Here are a small network's activations along a few directions, averaged over the inputs that share one value of a field.
Related values have similar rows: they may be neighbours, one step apart, or belong to one group.
(in the rows, 500 means zero)
Strong random noise was added to every row along 3 fixed directions; ignore it. To show where, here is one row again and again, with new noise each time:
[486 644 511 456 495 529 492 654 566 427 394 458 401]
[527 501 500 517 535 532 466 580 523 467 401 555 478]
[529 498 484 515 548 545 475 559 485 491 427 565 501]
[488 594 433 438 562 597 517 582 428 486 455 499 490]
[559 453 554 581 509 477 436 569 580 477 389 598 475]


Values of Duga:
j5: [475 664 463 415 509 581 521 557 637 427 433 278 409]
j17: [426 416 360 368 487 550 549 468 332 440 536 409 515]
j4: [430 718 452 402 517 558 516 672 530 420 395 400 396]
j6: [581 502 585 658 488 436 539 410 499 527 515 597 558]
j18: [503 734 545 427 315 323 594 436 473 629 710 387 456]
j1: [519 656 671 640 477 416 517 488 616 620 703 477 448]
j11: [605 628 532 590 462 467 561 369 433 638 593 539 603]
j7: [527 468 587 603 461 366 515 549 507 515 517 578 532]
j9: [480 529 595 486 373 403 392 529 772 383 411 339 331]
j14: [536 130 509 542 493 434 325 451 517 456 421 649 552]
j19: [424 406 393 452 574 635 508 400 322 557 627 482 541]
j12: [404 491 438 415 579 630 539 581 690 293 336 364 389]
j20: [366 556 487 390 381 445 476 627 554 378 462 370 413]
j15: [467 423 580 495 465 475 387 502 627 515 508 484 462]
j13: [521 575 427 446 525 494 596 443 232 685 694 582 650]
j10: [471 642 589 546 491 442 494 623 633 388 381 465 374]
j3: [619 484 565 527 427 336 522 484 567 486 466 512 474]
j2: [494 571 581 471 382 375 572 605 637 385 434 460 411]
j16: [380 427 428 449 487 620 524 460 500 436 438 385 477]
j8: [490 453 483 442 621 646 476 459 472 543 539 542 565]
Each value of Duga is a pair of two hidden parts, and every pair occurs once (5 first parts, 4 second parts).
- j2 and j7 share the first part; j2 and j16 share the second. Which value has the first part of j16 and the second part of j7? => j19
- j12 and j5 share the first part; j12 and j17 share the second. Which value has the first part of j17 and the second part of j5? => j18
- j4 and j10 share the first part; j4 and j14 share the second. Which value has the first part of j14 and the second part of j10? => j20

Values of Seto:
z11: [580 447 533 481 546 580 413 460 527 608 514 594 562]
z8: [390 721 466 407 493 602 408 596 579 494 531 418 400]
z18: [500 771 532 401 312 399 570 546 362 513 572 410 429]
z16: [574 595 595 564 251 275 474 401 465 631 632 523 476]
z19: [572 372 516 554 574 422 526 521 405 499 525 619 661]
z17: [567 547 381 402 638 578 541 518 371 504 435 501 529]
z5: [374 282 339 365 643 682 464 466 505 253 316 384 427]
z12: [487 393 515 489 341 384 434 512 589 453 518 434 464]
z13: [558 611 548 680 455 519 557 471 581 543 553 456 489]
z15: [424 543 534 507 527 580 438 548 364 610 529 557 511]
z4: [440 483 497 465 585 516 539 595 510 379 482 579 491]
z9: [383 487 577 536 516 481 459 654 591 394 410 566 395]
z10: [575 327 525 613 456 314 491 509 550 469 385 677 532]
z2: [509 221 493 604 569 455 456 302 446 632 659 545 609]
z7: [649 121 490 564 646 523 384 492 686 450 270 689 543]
z6: [509 713 582 548 442 532 561 482 541 499 589 352 367]
z14: [539 418 465 628 547 572 553 369 534 544 460 580 646]
z3: [503 570 602 534 373 363 539 388 506 721 808 433 584]
z1: [608 273 494 584 598 516 495 422 505 442 269 628 586]
The values of Seto form a ring.
- A walk along Seto starts at z11 and steps to its neighbour z8. Put z19, z15, z4, z7, z6, z14 in the order it reaches them. => z15, z4, z19, z6, z14, z7
- Which values are neighbours of z18? Give them in the order they are listed. => z16, z10
- Which values are neighbours of z3? Give them in the order they are listed. => z12, z2

Values of Soni:
g17: [502 458 374 318 492 505 484 459 372 556 534 410 570]
g14: [593 486 697 679 492 475 438 532 662 625 656 650 526]
g19: [607 375 461 494 699 637 445 400 353 707 539 674 562]
g13: [578 492 615 533 566 354 466 576 612 345 411 634 498]
g2: [591 187 424 660 601 602 457 517 631 317 176 652 500]
g3: [502 456 443 417 407 446 480 507 595 450 474 351 560]
g15: [599 551 575 610 504 545 432 423 502 637 570 684 598]
g9: [313 509 253 167 499 684 544 595 268 396 539 356 534]
g16: [692 518 670 735 457 283 572 514 549 639 532 642 539]
g8: [578 455 396 573 637 565 642 384 349 554 530 632 629]
g4: [494 708 749 648 300 120 522 608 663 614 542 619 425]
g1: [641 358 627 620 314 290 441 373 768 487 459 493 416]
g6: [542 651 554 658 504 483 449 481 556 555 397 533 502]
g18: [324 317 415 510 577 615 403 615 687 259 307 397 393]
g7: [335 543 602 427 491 552 395 666 792 351 338 309 323]
g12: [447 411 570 502 271 326 361 691 712 258 262 512 321]
g10: [449 292 443 563 577 548 470 333 435 499 568 461 559]
g5: [510 504 577 561 411 481 615 260 411 642 775 477 587]
g11: [536 313 477 470 600 562 479 429 165 532 506 575 515]
The values of Soni form a ring.
- Which values are neighbours of g13? Give them in the order they are listed. => g16, g4
- Which values are neighbours of g9? Give them in the order they are listed. => g17, g12
- Which values are neighbours of g19? Give them in the order they are listed. => g14, g15
- Which values are neighbours of g2? Give them in the order they are listed. => g8, g6
